These are the activations of a small neural network, seen along a few directions. Each row is one input.
Each table varies a few parts of the input and shows all the possible inputs, shuffled.
A made-up example of a description, with smaller parts first: ring(8) and (point or line(9) or (values(2) and line(6))).
Shared parts are said once, and a part with two or three values counts as separate values.

Other details of the inputs shift rows strongly along two fixed directions, in all tables alike. That doesn't count.

A family of inputs:
R1: [ 28  14  20  75 -17 -54 -26  18  12   7  25  61]
R2: [ 19  59  16 -22 -11  -9  30 -12  18  36  44   5]
R3: [ -3 -41 -13  13  -9   6 -19   8 -21 -16 -21   2]
R4: [ -9 -34 -11  17  -1   1 -23  -1 -11 -23 -17  12]
R5: [ -4  27   3 -47  -8   9  30   2   9  33  27 -16]
R6: [-15  12  -5 -60   4  32  32  -5   0   8   9 -33]
R7: [-12  28   1 -59  33  47  39 -13  20   0  -9 -60]
R8: [ 22  43  22   9  -9 -25  15  -2  31  31  35  19]
R9: [  3   8   0 -25  18  33  20 -14  12  -8 -18 -44]
R10: [ -3  14   5 -21  19  23  17  -7  10  -1 -14 -34]
R11: [ 20  43  19   1  -3 -16  17  -1  23  24  26   5]
R12: [ -4 -17  -2   9  20  17 -11   1  -4 -31 -31 -19]
R13: [-10  -7 -10 -31   3  12  12 -12   6   8   2 -19]
R14: [  9 -14  -7  23  -1   5 -15  -7 -17 -21 -20   5]
R15: [ -6 -24  -4  11  21  20 -15  -2  -7 -31 -42 -19]
R16: [-14 -35 -11  11   5   2 -22   2 -15 -25 -22   8]
R17: [ -1 -33  -4  67 -17 -50 -43  20 -18  -4  -2  59]
R18: [-12  -7  -7 -36  -1  23  11  -2  -9  -7  -1 -18]
R19: [ -1  30   8 -33  -9 -14  23  -7  20  41  39   5]
R20: [ -9 -12  -2   7  21  18  -7  -2  -3 -23 -35 -20]
R21: [  2  49   7 -32 -10 -14  31   1  19  38  56   9]
R22: [  3  14   8 -14  13  13  11  -7  12   0  -8 -23]
R23: [ 27   0  16  80 -47 -81 -34  20  -2  34  42  90]
R24: [  7  19   8 -16 -20 -16  14   8   6  33  33  13]
R25: [-12 -38 -18  12   5   7 -23   6 -24 -32 -21   0]
R26: [-10 -35 -10  24  -7 -12 -24   8 -22  -7 -19  13]
R27: [  3 -24  -3  20  14  16 -14  -3  -4 -28 -37 -16]
R28: [-12 -35 -12   1  -1   6 -16  -1 -20 -10 -24  -6]
R29: [  7  23   1 -12 -13 -12  14  -1  12  20  40  15]
R30: [ -1 -11  -2  16  16  12  -8   3  -6 -23 -32 -17]
R31: [ 14  41  11   0  -9 -13  14  -4   5  22  28  14]
R32: [ -6 -30 -11   2  -7  12 -13   4 -19 -22 -13   3]
R33: [-19 -28 -12   8   7   4 -17   4 -14 -21 -19   4]
Description of these inputs: values(3) and (point or line(4) or ring(6)).
Which other rows does R14 become when the values(3) part takes its other values? List them by row number. -> R2, R31

A family of inputs:
R34: [ 27  -1  26 113 -20 -73 -45  28  -3   4  -5  69]
R35: [ -32  -77  -39  -30   27   86  -11   -5  -61  -77 -102  -80]
R36: [  9 -18  10  60   8 -21 -31  14  -2 -20 -30  10]
R37: [-17 -37 -27  29  46  33 -27 -10 -20 -67 -73 -36]
R38: [ -4  12  -4 -66   8  56  32 -10 -11   4 -19 -54]
R39: [ -43    4  -21 -123    1   51   51  -31   -2   27   23  -50]
R40: [-17 -50 -47   2  23  51 -26  -8 -53 -77 -58 -30]
R41: [-28 -11  -2 -64  26  36  21 -26  12  18 -34 -67]
R42: [  3  59  24 -26  -2 -34  37   3  52  78  50  -5]
R43: [-13  10  -9 -67 -22  -1  30 -21   2  42  42   0]
R44: [ 18 -25   1  64 -23 -23 -38  25 -34 -42   3  50]
R45: [ 25  73  33 -16   4 -22  35  -2  52  44  49  -2]
R46: [  0 -36 -12  42 -25 -37 -31  29 -29   9   2  38]
R47: [-21  30  13 -54  10  -3  40   6  45  56  29 -32]
R48: [  3  48   1 -77  -2  37  52 -13  11  23  32 -48]
R49: [ 19  -5  25  76  -6 -39 -35  18  -4  -1 -31  40]
R50: [ -5 -57 -30  23  17  45 -32   1 -57 -85 -62 -12]
R51: [-44 -92 -33  -9  34  32 -36 -21 -23 -47 -86 -42]
R52: [ 20 -16   3  77 -25 -23 -47  24 -33 -36   6  65]
R53: [ -2 -23 -23 -81  13  91  37 -43   5 -23 -30 -88]
R54: [ 20  44   9 -30 -16  -3  24   4   9  21  48   4]
R55: [ 25  -2  -2  90 -30 -45 -45  19 -37 -25  19  85]
R56: [-19  19   9 -27  -4 -28  14 -12  30  42  31  14]
R57: [ 12  57  15 -46 -40 -33  39  -9  18  87  82  24]
R58: [-13 -36 -16  30  43  36 -22 -10 -23 -66 -73 -31]
R59: [ 32  89  42   7   1 -25  28   1  49  44  59  26]
R60: [ -9  54  23 -45  -8 -31  40   1  66  64  73  15]
R61: [ -7 -43 -11  39 -28 -42 -33  40 -28   8  13  55]
R62: [ -7   9   2 -42  42  55  27 -16  18 -30 -34 -70]
R63: [  2 -35  -5  67 -46 -72 -47  37 -16   3  46 103]
R64: [ 30   7  19 103  -3 -54 -43  19  -1 -23  -4  70]
R65: [ 35  48  26 -20  -4   1  42 -32  66  44  33 -21]
What is each input in this table made of? -> values(2) and (point or ring(6) or line(9))
The inputs of R36 and R48 match in every part but the values(2) part. If R41 is changed in the same way as R36 into R48, which row does it become? -> R57
Which other rows does R41 become when the ring(6) part takes its other values? List them by row number. -> R42, R47, R51, R56, R60
Which other rows does R59 become when the line(9) part takes its other values? List them by row number. -> R34, R36, R37, R45, R49, R58, R62, R64

A family of inputs:
R66: [  2 -23  -7  -2  26  32   2 -25   7 -23 -28 -43]
R67: [ 26  60  20  -8  -6 -14  24 -20  38  24  45  22]
R68: [-58 -16 -11 -78  29  41  30 -13  21  18 -26 -71]
R69: [ 35  75  25  -9 -19 -17  27  11  21  48  49   2]
R70: [  2 -21   0 -14  15  46  10 -12   0 -19 -54 -48]
R71: [ 23  89  30 -20   3 -16  48   3  42  32  74  15]
R72: [-20 -73 -41 -13  13  51 -21  12 -53 -46 -68 -44]
R73: [ 12 -52   9  74 -38 -53 -53  20 -31  -3 -13  64]
R74: [ 11  45   9 -31 -25 -23  26 -16  28  39  75  35]
R75: [ 27  -8  10 124 -24 -63 -66  32 -37 -26  -8  86]
R76: [-26   0 -23 -79  21  64  34 -13 -25  -6 -14 -55]
R77: [-36 -68 -41 -22  24  55 -21  11 -38 -73 -55 -30]
R78: [ -7  63  34 -17  11 -42  30  -2  57  57  34  -3]
R79: [  9 -71 -14  95 -31 -60 -70  10 -31 -21 -11  69]
What is each input in this table made of? -> values(2) and (point or ring(6))
The inputs of R70 and R73 match in every part but the values(2) part. If R78 is changed in the same way as R70 into R73, which row does it become? -> R68
